Each row below holds a small network's activations on one input, seen along a few directions.
In each table, some parts of the input vary, and every possible input appears once, in random order.
Descriptions start from the smaller parts, as in this example, which fits no table here: one of 5 places around a ring, together with either a single point or (one of 2 separate values, together with one of 4 places along a line) or one of 11 places along a line.
Shared parts are said once, and a part with two or three values counts as separate values.

Other details of the inputs vary at random and push rows far along two fixed directions, the same in every table; ignore that.

Table:
x1: 32 -5 22 -17 -9 8 -11 -5 0 -13 1 -42 -27
x2: 50 -20 22 -33 14 -20 19 5 -13 -20 24 -23 -21
x3: -44 48 2 32 19 -24 2 33 -6 65 12 57 48
x4: 16 -9 -30 -16 41 -25 40 12 -8 -14 33 40 25
x5: -38 19 -11 32 -60 81 -66 -52 25 1 -30 -41 -17
x6: 22 23 54 -22 -29 5 -12 2 -9 -8 -33 -9 -44
x7: 25 -23 -9 -14 -18 19 0 -17 8 -34 -1 -31 -28
x8: 23 -12 23 -18 -5 10 -13 4 4 -12 2 -48 -34
x9: -63 11 -6 10 36 -39 14 83 11 77 23 21 27
x10: -10 5 -25 26 23 -21 16 -4 -2 14 46 25 54
x11: -39 14 -47 39 16 2 4 -14 9 29 38 40 63
x12: 30 -28 -3 -15 5 -14 15 5 1 -27 21 -34 -16
x13: 35 -47 22 -37 21 -47 52 24 -20 -36 -28 16 -34
x14: 28 -43 5 -24 43 -66 62 42 -21 -20 -12 41 1
x15: -4 35 11 23 -20 28 -41 -33 0 20 0 -7 20
x16: -4 -29 22 -13 -8 -3 6 13 2 -21 -55 -11 -44
x17: 38 7 10 -2 -47 45 -31 -65 3 -53 -23 -20 -26
x18: 41 -24 -7 -42 11 -3 24 -1 -10 -42 7 -4 -27
x19: 69 -32 7 -29 18 -38 35 2 -14 -52 33 -11 -8
x20: -73 6 -13 37 -4 4 -12 9 11 47 -44 21 20
x21: -51 22 -6 44 0 1 -3 -13 -4 33 -39 54 40
x22: 19 6 4 -19 -40 56 -33 -39 7 -41 -39 -34 -46
x23: 28 8 50 -32 -16 -9 0 28 -2 -12 -29 -19 -50
x24: 3 13 4 9 -57 63 -44 -70 9 -28 -25 -28 -24
x25: -67 31 -29 30 -32 71 -59 -26 21 31 -24 -15 6
x26: -39 5 -59 14 46 -21 19 24 3 40 42 49 62
x27: 7 -9 -4 3 -1 -4 3 -14 -1 -7 25 -16 6
x28: -64 25 -18 49 -32 50 -56 -27 23 38 -2 -34 18
x29: -37 28 -5 18 36 -49 18 61 -5 69 26 53 47
x30: 69 -26 13 -34 50 -58 55 30 -21 -26 50 11 10
Each input here is: one of 5 places along a line, together with either one of 2 separate values or one of 4 places along a line.
The inputs of x19 and x27 match in every part but the place on the line of 5. If x17 is changed in the same way as x19 into x27, which row does it become?
> x24
Which other rows does x20 become when the choice among 2 separate values takes its other values? List them by row number.
> x23
Which other rows agree with x11 in the place on the line of 5? List them by row number.
> x3, x4, x10, x21, x30
A walk changes only the place on the line of 5. It starts at x30 and steps to x15. List the rest of the walk in order.
> x2, x1, x8

Table:
x31: 55 -7 9 -32 18 -15 22 -1 -16 -39 9 14 -8
x32: 36 -23 4 -40 17 -5 14 19 -1 -25 22 -30 -30
x33: 48 -26 -3 -25 19 -12 31 -10 -14 -46 -4 17 -9
x34: -43 35 -29 34 -6 21 -17 -16 8 27 0 40 43
x35: 25 28 21 8 -39 44 -48 -57 1 -10 4 -37 -7
x36: 62 -67 -17 -37 33 -36 52 0 -12 -58 27 -17 -15
x37: -64 -10 -19 34 2 -10 -2 22 12 40 -22 12 21
x38: -13 32 -3 30 12 -19 -4 2 -2 29 32 28 49
x39: -47 -26 -37 26 12 -5 5 11 15 20 18 -11 23
x40: 16 21 43 -4 -21 8 -14 -17 -14 -6 -34 0 -20
x41: -41 53 -8 53 -41 47 -62 -47 16 42 19 -12 39
x42: 32 -12 -12 -24 31 -20 33 8 -12 -22 13 27 9
x43: -13 -13 -17 6 24 -22 16 36 8 25 49 -14 18
x44: 5 0 20 -9 -15 13 -5 -17 -9 -17 -48 13 -25
x45: -2 -12 -7 0 34 -37 23 48 7 30 63 -12 22
x46: -51 37 13 36 -12 0 -29 21 12 65 -2 1 22
x47: 22 -20 -21 -6 26 -34 31 20 -3 -1 61 -1 22
x48: 48 -41 -18 -32 17 -6 27 -10 -6 -48 18 -13 -19
x49: -55 -1 -19 21 2 -2 -3 28 13 38 -20 15 9
x50: -30 11 24 22 -55 55 -56 -47 8 -5 -82 -31 -31
x51: -5 19 34 3 -28 22 -34 -7 0 11 -38 -25 -25
x52: 30 -22 34 -16 -16 0 9 -26 -15 -44 -56 -3 -38
x53: 6 -3 -2 -19 -12 33 -18 -11 7 -18 -8 -35 -30
x54: -51 25 -11 20 3 -4 1 18 4 41 -12 43 25
x55: 28 -40 12 -39 18 -23 28 32 -8 -27 -26 -9 -43
x56: 9 -19 -39 -16 47 -31 33 29 -3 13 64 13 31
x57: 37 -18 27 -45 14 -22 20 38 -8 -19 -14 -13 -43
x58: 52 0 13 -24 0 -10 17 -5 -9 -47 4 14 -14
x59: 41 -20 -6 -17 -24 24 -1 -37 4 -58 -5 -23 -34
x60: -14 -4 -10 5 15 0 -5 15 5 26 33 -23 14
x61: -35 -14 -47 35 3 3 2 -20 13 13 22 4 38
x62: -22 11 -39 14 9 2 -1 4 10 24 46 11 35
x63: -23 3 6 21 -54 71 -61 -67 13 -18 -49 -51 -25
x64: 15 17 48 -7 -21 7 -25 1 -2 8 -26 -29 -29
x65: 36 9 40 -31 -12 2 1 -5 -14 -27 -34 6 -37
x66: 3 -36 -31 9 41 -50 55 18 -5 -7 26 40 39
x67: -16 -11 -8 -13 35 -46 34 70 4 30 19 19 5
x68: -5 -1 -23 14 7 -1 14 -10 1 -7 2 34 22
x69: -42 32 -1 19 0 -7 -3 18 2 41 -5 39 23
x70: 32 21 22 2 -15 17 -17 -39 -12 -24 -12 -2 -1
x71: -7 -16 -49 -5 30 -22 30 24 5 8 52 18 30
x72: 55 -19 33 -53 10 -22 34 14 -21 -46 -28 10 -47
x73: -4 -35 -18 -30 52 -65 59 86 -1 16 23 24 0
x74: -43 -1 -36 9 13 4 0 26 16 28 27 -3 17
x75: -50 46 13 42 -20 9 -25 -6 2 47 -17 25 26
x76: 26 22 52 -8 -11 -7 -9 -7 -15 -1 -20 -1 -17
x77: 9 7 25 -4 25 -54 30 41 -12 20 21 25 12
x78: 60 5 32 -18 8 -17 7 -14 -19 -31 12 -1 -4
x79: 56 -34 21 -43 -24 32 -7 -28 -2 -73 -29 -54 -71
x80: 7 19 27 4 -25 34 -41 -24 7 7 4 -47 -14
x81: -56 33 6 37 -21 13 -32 12 12 56 -16 0 15
x82: -26 32 -15 37 3 -4 -9 -8 0 28 20 30 49
x83: 31 14 13 -1 -34 41 -35 -54 -1 -25 0 -37 -15
x84: 2 -15 -6 -6 -22 29 -13 -14 11 -28 -11 -31 -32
x85: 21 -8 25 -35 -11 9 -3 11 -4 -23 -43 -18 -50
x86: -16 2 -15 -1 4 6 -5 19 13 13 27 -15 0
x87: -19 -31 -10 6 29 -51 45 33 -7 11 -1 40 20
x88: 7 7 7 20 -34 42 -26 -71 -2 -32 -46 -2 -2
x89: -61 21 -13 35 -9 9 -11 0 6 40 -26 41 25
x90: -54 40 -36 36 -28 63 -55 -49 16 33 -1 -2 32
What do these inputs look like to the network?
> one of 2 separate values, together with one of 5 places around a ring, together with one of 6 places along a line
The inputs of x39 and x43 match in every part but the place on the line of 6. If x52 is changed in the same way as x39 into x43, which row does it become?
> x40
The inputs of x50 and x51 match in every part but the place on the line of 6. If x63 is changed in the same way as x50 into x51, which row does it become?
> x60
A walk changes only the place on the ring of 5. It starts at x47 and steps to x82. List the rest of the walk in order.
> x75, x81, x43
Which other rows does x48 become when the choice among 2 separate values takes its other values? List them by row number.
> x59
A walk changes only the place on the ring of 5. It starts at x62 and steps to x58. List the rest of the walk in order.
> x69, x67, x86
Which other rows does x80 become when the choice among 2 separate values takes its other values? List them by row number.
> x45
Which other rows does x36 become when the place on the line of 6 takes its other values? List them by row number.
> x35, x48, x56, x83, x90

Table:
x91: -41 32 -17 28 -28 60 -47 -30 18 12 -36 6 4
x92: -48 19 -15 11 31 -19 0 45 1 70 31 30 35
x93: 36 -44 -15 -25 52 -61 59 48 -4 4 68 0 13
x94: 26 -9 45 -11 -38 10 -17 -9 -1 -37 -44 -42 -53
x95: 40 -14 7 -30 8 -18 19 14 2 -26 34 -13 -15
x96: -46 23 -26 22 -20 28 -29 -9 18 24 8 -8 13
x97: 44 -12 24 -15 -27 21 -14 -52 -12 -54 -38 -20 -30
x98: -36 17 -35 17 35 -8 0 38 11 53 42 20 51
x99: 28 -32 13 -10 54 -83 63 60 -16 1 34 22 14
x100: -38 34 -18 31 -4 10 -13 -10 7 30 27 21 42
x101: -33 14 -19 36 -21 21 -21 -30 3 22 -2 15 31
x102: -50 3 -16 39 23 -40 16 30 2 52 3 38 51
x103: 17 -33 -17 -24 24 -26 39 24 1 -28 22 11 -11
x104: -45 28 -14 17 33 -24 11 32 -7 63 24 45 41
x105: -53 21 13 44 -37 33 -38 -24 15 24 -52 -3 4
x106: -62 5 -29 10 31 -15 18 40 5 59 5 41 35
x107: 44 -7 19 -10 -15 2 8 -25 -11 -34 8 -14 -14
x108: 40 -21 10 -16 22 -23 23 -6 -18 -26 17 -7 1
x109: 30 -32 -7 -22 8 -17 27 11 -2 -22 19 -25 -24
x110: 34 -16 19 -21 -25 28 -19 -36 -3 -44 -28 -51 -44
x111: 10 -18 5 -38 21 -26 27 46 -10 1 6 2 -24
x112: -36 42 -10 34 -47 48 -48 -50 12 9 -23 13 15
x113: -32 18 -9 29 -3 23 -35 -24 9 38 8 -15 30
x114: 27 -28 5 -12 -15 13 7 -21 -1 -39 -12 -17 -33
x115: 33 -5 2 -29 -8 16 -4 5 2 -36 -11 -25 -35
x116: 47 -1 6 -26 21 -15 23 14 -9 -31 15 7 -6
x117: 43 2 6 -22 -9 10 -1 -15 -4 -43 -24 6 -24
x118: -37 58 19 22 -56 59 -58 -55 5 21 -66 11 -10
x119: 32 -20 34 -13 9 -36 17 29 -6 -10 5 -17 -18
x120: 28 -23 18 -16 -21 29 -13 -42 -5 -51 -38 -30 -39
What do these inputs look like to the network?
> one of 5 places around a ring, together with either one of 2 separate values or one of 4 places along a line
The inputs of x100 and x103 match in every part but the place on the ring of 5. If x104 is changed in the same way as x100 into x103, which row does it become?
> x106
Which other rows does x98 become when the place on the line of 4 takes its other values? List them by row number.
> x93, x95, x113
Which other rows agree with x101 in the place on the ring of 5? List them by row number.
> x97, x102, x112, x117, x118
A walk changes only the place on the ring of 5. It starts at x99 and steps to x119. List the rest of the walk in order.
> x94, x105, x102
Which other rows agree with x111 in the place on the ring of 5? List them by row number.
> x94, x96, x109, x110, x115
